These are the activations of a small neural network, seen along a few directions. Each row is one input.
In each table, some parts of the input vary, and every possible input appears once, in random order.
A made-up example of a description, with smaller parts first: ring(5) and (point or ring(11) or (values(3) and line(4))).
Shared parts are said once, and a part with two or three values counts as separate values.

Other details of the inputs shift rows strongly along two fixed directions, in all tables alike. That doesn't count.

A family of inputs:
r1: | -13 |  -6 |  13 |   7 |  -7 | -10 |   0 |   8 |   0 |  -3 |   7 |
r2: |   6 |  -4 |   9 | -10 |  -9 | -28 |  23 |   8 |  15 |   2 |   0 |
r3: |  -2 |  -9 |  -1 | -17 |  -5 |  -9 |  16 |  25 |  20 |  -5 |  -9 |
r4: |   8 |   3 |  -6 |  -9 |   3 |  17 |  -8 | -14 |  -5 |  27 |   6 |
r5: |  10 |  13 |   7 |  -3 |   8 |   6 |  -9 | -23 |  -6 |  14 |  -1 |
r6: |  -8 |  -4 |   6 |   7 |  -1 |   1 |  -5 |  10 |  -9 | -16 | -10 |
r7: | -17 | -11 |   2 |  29 |   3 |   7 | -31 |   1 | -27 | -38 |  11 |
r8: |  -7 |  -7 |   3 | -13 |  -9 | -11 |  17 |  21 |  20 |   6 |  -3 |
r9: |  -8 | -10 |  -1 |  -4 | -10 |  -8 |  18 |  25 |  18 |  -3 |  -1 |
r10: |  13 |  16 |  -8 |  -1 |   0 |  -8 |  12 | -18 |   1 |  11 |   1 |
r11: |   6 |   2 |  -7 |  -3 |   4 |  23 | -14 | -12 | -11 |  21 |   5 |
r12: |  21 |  15 |   3 |   2 |   9 |  -5 |  -3 | -35 |  -6 |   8 |  10 |
r13: |  -9 |  -9 |  -5 |  -7 |  -8 |  -2 |  13 |  30 |  10 |   4 | -10 |
r14: |  6 |  9 | -9 | -2 | -1 | 17 | 10 | -8 |  9 | 19 |  4 |
r15: |  -4 |  -5 |   4 |  -1 |   5 |  -7 |  -5 |   4 |   2 | -15 |  -2 |
r16: |  4 |  4 | -4 | -9 | -2 | 10 |  1 | -8 |  1 | 33 |  2 |
r17: |   4 |  13 |  -3 |   0 |   3 |  19 |   4 | -16 |  -2 |  25 |  -5 |
r18: |  -4 |  -2 | -12 |   8 | -10 | -20 |   8 |   4 |   3 | -12 |  10 |
r19: |  10 |   4 |  -3 | -12 |   8 |  15 | -11 |  -6 |  -9 |  14 | -14 |
r20: |   3 |  10 | -12 |   4 |   3 |  22 |   4 | -17 |  -2 |  21 |   6 |
r21: |  -7 | -10 |   2 | -11 |  -6 |  -9 |   6 |  20 |  14 |  -6 |   0 |
r22: |  10 |  12 | -11 |   2 |   7 |  25 |  -7 | -22 |   1 |  10 |  10 |
r23: |   5 | -10 |   0 | -19 |  -9 | -26 |  19 |  17 |  19 |  -3 |  -3 |
r24: |   9 |   7 | -13 |  -5 |   7 |  24 |  -1 | -10 |   0 |  15 |  -1 |
r25: |   4 |  14 |  -3 |   5 |   4 |  20 |   6 | -18 |  -2 |  18 |  -4 |
r26: |   7 |   0 |  -6 |   0 |   1 | -21 |  -2 |   5 |   2 | -21 |  -4 |
r27: |  11 |   7 |  -3 |  -8 |   8 |  13 | -14 | -17 | -12 |  16 |  -6 |
r28: |  12 |  14 |   6 |  -5 |  10 |   6 |  -1 | -22 |  -1 |  13 |  -4 |
r29: |  -4 |  -2 |   4 | -10 |  -8 |  -5 |  23 |  25 |  18 |   0 | -18 |
r30: |   6 |  12 |   0 |   0 |   4 |   9 |   8 | -13 |   6 |  15 |   1 |
r31: | -12 |  -4 |  11 |  25 |   5 |  -8 | -18 |  -5 | -14 | -39 |  14 |
r32: | -23 | -12 |   6 |  30 |  -7 |  -2 | -22 |  -4 | -13 | -19 |  33 |
r33: |  -3 |  -8 |  13 | -15 |  -7 | -17 |   8 |  27 |   3 |   1 | -23 |
r34: |  -3 |  -6 |   2 |   2 |   6 |  -5 |  -5 |   5 |   0 | -24 |  -2 |
r35: |   8 |  11 |   1 |  -3 |   6 |  16 | -10 | -16 | -14 |  16 |  -9 |
r36: | -16 |  -9 |   1 |  32 |   6 |   7 | -29 |  -4 | -25 | -45 |  14 |
r37: |   9 |  -9 |   4 | -13 |  -2 | -29 |  11 |  14 |  13 | -14 |  -7 |
r38: |   9 |   8 |  -1 | -10 |   9 |  10 |  -9 | -19 |  -2 |  14 |  -3 |
r39: |  -6 | -13 |  -6 | -12 |  -5 |   1 |   7 |  34 |   7 |   3 | -15 |
r40: |   4 |   7 |   6 |  -6 |   1 |   5 |   4 | -11 |  -3 |  27 |  -4 |
r41: |  -2 |   1 |   1 |  30 |   2 | -20 | -16 | -13 | -20 | -40 |  15 |
r42: |  12 |  14 |  -1 |  -5 |   9 |  15 |   1 | -14 |   2 |   7 | -11 |
r43: |  14 |  14 | -16 |   0 |   3 |   2 |  -2 | -28 |  -2 |  10 |  12 |
r44: |   2 |  -7 |  -1 | -15 |   2 |  -2 |  10 |  26 |  13 | -13 | -21 |
r45: |   1 |  -8 |   0 | -14 | -13 | -28 |  23 |  18 |  20 |   0 |   0 |
r46: | -14 | -13 |  -1 |   6 |  -6 |   3 |  -4 |  16 |  -5 |   4 |   5 |
r47: | -24 | -11 |   8 |  28 |  -4 |   2 | -18 |   3 | -20 | -17 |  15 |
r48: | -21 | -13 |   5 |  28 |  -3 |  -2 | -29 |  -5 | -17 | -27 |  31 |
r49: |  -5 |  -6 |  11 | -13 |  -7 | -17 |  21 |  24 |  18 |   3 | -12 |
r50: |  -5 |  -4 |   4 |   7 |   2 |   0 |  -1 |   9 |  -7 | -20 |  -9 |
Each input here is: ring(5) and (values(2) or ring(8)).
Q: The inputs of r38 and r5 match in every part but the ring(5) part. If r15 is changed in the same way as r38 into r5, which row does it become?
A: r28
Q: The inputs of r36 and r25 match in every part but the ring(5) part. If r7 is changed in the same way as r36 into r25, which row does it become?
A: r17
Q: Start at r27 and move only the ring(5) part, one step at a time. The first step leads to r33. Which rows follow, in order?
A: r40, r16, r4
Q: Which other rows does r26 become when the ring(5) part takes its other values? List them by row number.
A: r10, r18, r41, r43

A family of inputs:
r51: |   8 |  11 | -13 |  -2 |   8 |  28 |  -2 | -17 |   0 |  14 |   1 |
r52: | -35 | -30 |  17 |  13 | -22 | -40 |  10 |  52 |   4 | -29 |   6 |
r53: |  14 |   6 |  -2 | -19 |   5 |  15 |   1 | -13 |   5 |  38 |  -2 |
r54: | -13 |  11 |  13 |  35 |  -1 |   1 | -20 | -31 | -25 | -14 |  17 |
r55: | -31 | -34 |   7 |  -2 | -16 | -31 |  -4 |  53 |  -2 | -35 |   1 |
r56: |  22 |   1 |   1 | -30 |  -1 | -32 |  31 |   9 |  19 |  -2 | -21 |
r57: |  22 |   3 | -12 | -27 |  -7 | -22 |  33 |  17 |  31 |   0 | -13 |
r58: |  -7 |   2 | -17 |  34 |  10 |  28 | -38 | -27 | -23 | -21 |  21 |
r59: |  13 |   1 |  -4 |  -6 |   4 | -23 |  -1 | -11 |  12 |   2 |  13 |
r60: |  28 |  13 |  -5 | -30 |  12 |  20 |   7 |  -5 |   1 |  33 | -30 |
r61: |   3 |   2 |  10 |  -4 |   4 |   1 |   2 |   2 |  -2 |   2 | -14 |
r62: |  22 |  12 | -11 | -21 |   6 |  28 |  20 |  -9 |  18 |  37 | -16 |
r63: |  15 |  20 |  10 | -15 |   6 |  11 |   6 | -19 |   5 |  25 | -19 |
r64: | -13 |   8 |  -5 |  33 |   5 |  22 | -15 | -27 | -13 | -12 |  27 |
r65: | -26 | -21 |  17 |   9 |  -6 | -27 |  -5 |  50 |  -6 | -49 | -11 |
r66: |   7 | -15 |  -8 | -35 |  -6 |  -4 |   8 |  32 |  11 |  20 | -23 |
r67: | -12 |  -1 |   7 |  26 |   0 |   9 | -27 | -28 | -18 |  -3 |  33 |
r68: | -15 |  11 |  -4 |  39 |   0 |  16 |  -7 | -27 | -16 |  -7 |  28 |
Q: The inputs of r63 and r64 match in every part but one. If r54 is changed in the same way as r63 into r64, which row does it become?
A: r68
Q: Describe the family of inputs behind these rows.
A: values(3) and (point or line(5))
Q: Which other rows does r53 become when the values(3) part takes its other values? List them by row number.
A: r61, r62

A family of inputs:
r69: |   9 |  10 | -12 |   0 |   3 |   0 |  -8 | -21 |  -1 |   7 |  13 |
r70: |  -5 |  -8 |  10 | -28 | -10 | -10 |  12 |  37 |  15 |  20 | -23 |
r71: |  22 |  26 |   1 | -23 |   5 |  13 |  20 | -31 |  12 |  47 |  -9 |
r72: |   3 |  -1 |  15 |  -2 |   1 | -12 |   2 |   4 |  -2 | -24 | -11 |
r73: |  25 |  27 |  -1 | -22 |   4 |  11 |  17 | -29 |  12 |  39 | -14 |
r74: |   7 |  -7 |  12 | -27 |   2 | -13 |   7 |  39 |   7 |   9 | -30 |
r75: |  -7 | -19 |   1 | -14 |  -8 |   4 |   8 |  21 |  11 |   2 |  -1 |
r76: |  -6 |  -4 |  -7 |   6 |  -8 |  -6 |   7 |  16 |   9 | -10 |   7 |
r77: |   5 | -14 |   1 | -28 |   3 |  -2 |  11 |  35 |  16 |  -6 | -25 |
r78: |  28 |  17 |  -4 | -21 |   8 |   0 |   8 | -28 |   3 |  25 |  -9 |
r79: |  -5 | -12 |  -5 | -13 |   1 |   4 |   1 |  17 |   6 |  -9 | -10 |
r80: | -23 | -11 |  12 |  36 |  -5 |  -6 |  -5 |   9 |  -6 | -28 |  21 |
r81: | -20 | -11 |   4 |  22 |  -5 | -25 | -15 |  -2 | -12 | -35 |  18 |
r82: |   5 |   9 |  -3 |   2 |   3 |  -3 |  -4 | -28 |  -6 |  13 |  16 |
r83: | -26 |  -6 |   7 |  33 |  -3 |  -7 | -11 |   7 |  -3 | -35 |  12 |
r84: |   1 |  -7 |  -3 |   7 |   4 |  -4 |  -1 |  13 |  -1 | -25 |  -4 |
r85: |  10 |  17 |   1 |  18 |  17 |  22 | -10 | -32 |  -9 |  -1 |   3 |
r86: |  11 |   3 |  -9 |   4 |   1 |   4 |  -3 | -23 |  -2 |  16 |  24 |
r87: |  -6 | -14 |  -2 | -27 |  -9 |  -2 |  17 |  36 |  21 |   4 | -15 |
r88: |   5 |  15 | -15 |  17 |   7 |  20 | -13 | -33 |  -6 |   7 |  18 |
r89: | -12 |   1 |   6 |  10 |  -4 |  -2 |  11 |  12 |   9 |  -7 |   1 |
r90: |  -2 |  -4 |  13 | -14 |  -8 | -16 |  27 |  17 |  15 |  12 |  -6 |
r91: |   2 |  13 |  -7 |  19 |  16 |  23 | -19 | -29 | -31 |   1 |   6 |
r92: |  16 |  11 | -12 | -33 |   7 |  27 |   6 | -14 |  15 |  36 | -13 |
r93: |   0 |  -4 |  -8 | -14 |  -6 | -10 |  19 |  33 |  19 |  -9 | -16 |
r94: | -15 |  -8 |  -4 |   9 |  -7 |   1 |  -1 |  13 | -10 | -10 |  -7 |
r95: |  20 |  24 |  -5 | -15 |  10 |  18 |  15 | -15 |  13 |  28 | -18 |
r96: |  10 |  -5 |  -6 | -20 |  -7 | -22 |  13 |  26 |  15 |  -7 | -13 |
r97: |  -2 |   8 |   3 |  -1 |   4 |  12 | -18 | -17 |  -9 |  20 |   1 |
r98: |  -8 | -13 |  13 |  -8 |  -6 |  -6 |   1 |  23 |   4 |  12 |  -5 |
r99: |   7 |  11 | -14 |  11 |   4 |   6 | -13 | -35 |  -8 |  14 |  28 |
r100: | -21 | -19 |   4 |  29 | -13 |   2 | -10 |  11 | -20 | -20 |  12 |
r101: |   5 |   9 | -11 |  21 |   3 |  20 |  -8 | -32 |  -6 |  14 |  27 |
r102: | -26 | -13 |   0 |  29 | -13 |   0 | -15 |  13 | -21 | -27 |  12 |
r103: |  20 |  10 |  -9 |  15 |  11 |   9 | -26 | -38 | -19 |  -6 |  18 |
r104: |   1 |   7 |  -9 |   7 |   8 |  18 |  -7 | -13 | -17 |   9 |  -4 |
r105: | -20 | -16 |   8 |  24 |  -8 | -24 |  -9 |   3 | -10 | -25 |  29 |
r106: |   0 |  -6 |   9 | -29 |  -3 | -12 |   9 |  37 |  12 |  12 | -31 |
r107: |   9 | -10 |   8 |  -2 |   3 | -21 |  -3 |   1 |  -4 | -21 |  -8 |
r108: | -17 |  -4 |  14 |  23 |  -3 | -15 | -13 |   0 | -12 | -44 |   9 |
Q: Describe the family of inputs behind these rows.
A: line(5) and (values(3) or ring(5))
Q: The inputs of r82 and r81 match in every part but the line(5) part. If r70 is changed in the same way as r82 into r81, which row does it become?
A: r97
Q: The inputs of r69 and r86 match in every part but the line(5) part. If r88 is changed in the same way as r69 into r86, which row does it become?
A: r101
Q: Start at r80 and move only the line(5) part, one step at a time. The first step leads to r89. Which rows follow, in order?
A: r83, r95, r85
Q: Which other rows does r96 become when the ring(5) part takes its other values? List them by row number.
A: r78, r93, r95, r108
Q: Which other rows does r84 become when the ring(5) part takes its other values? List them by row number.
A: r72, r85, r103, r107

A family of inputs:
r109: |   5 |   8 |  -8 |  16 |   6 |   7 |  -5 | -32 |  -4 |  -5 |  11 |
r110: |   4 | -10 |   2 | -30 |  -9 | -21 |  25 |  29 |  27 |   9 | -13 |
r111: | -21 | -15 |  -2 |  20 |  -6 |  -3 | -14 |  22 | -11 | -32 |  13 |
r112: | -28 | -25 |   8 |  19 |  -6 | -13 | -20 |  22 | -14 | -33 |   8 |
r113: |  19 |  23 |  -2 |   2 |  11 |  12 |  -2 | -39 |  -5 |  10 |   6 |
r114: |  -9 |  -9 |  -4 |   8 |  -7 | -20 |   7 |  19 |   6 | -27 |   4 |
r115: |   2 |  -1 |   4 | -19 |   1 |  -3 |   6 |  15 |   2 |   6 | -26 |
r116: |   4 |  -2 |   3 | -16 |   0 |   0 |   1 |   9 |   1 |  11 | -18 |
r117: | -31 | -17 |   9 |  31 | -11 |   5 | -12 |  16 | -18 | -24 |  20 |
r118: |  20 |  18 |   1 |   2 |   8 |   6 | -10 | -38 | -11 |  20 |  12 |
r119: | -11 | -11 |   1 |  10 |   3 |   0 |  -4 |  21 |   3 | -23 |  -6 |
r120: |   4 |  -2 |  -8 | -17 |  -7 | -14 |  17 |  12 |  15 |   6 |  -3 |
r121: |   6 |  18 |  -2 |  -3 |  -1 |  11 |  11 | -20 |  10 |  41 |   4 |
r122: |  10 |  -1 |   9 | -22 |  -1 | -24 |  26 |  21 |  15 |   1 | -23 |
r123: |  14 |   9 |  -6 | -20 |   7 |  22 |   5 |  -9 |   5 |  35 |  -8 |
r124: | -10 |   1 |  -8 |  40 |   5 |  23 | -33 | -26 | -29 | -26 |  29 |
r125: |  19 |  14 |  -2 |   1 |   7 |  12 | -10 | -45 |  -5 |  27 |  15 |
r126: |   4 |   1 |   4 | -22 |   0 |   1 |  11 |  24 |  13 |   3 | -25 |
Q: Describe the family of inputs behind these rows.
A: values(2) and (point or ring(8))
Q: The inputs of r123 and r110 match in every part but the values(2) part. If r126 is changed in the same way as r123 into r110, which row does it become?
A: r113
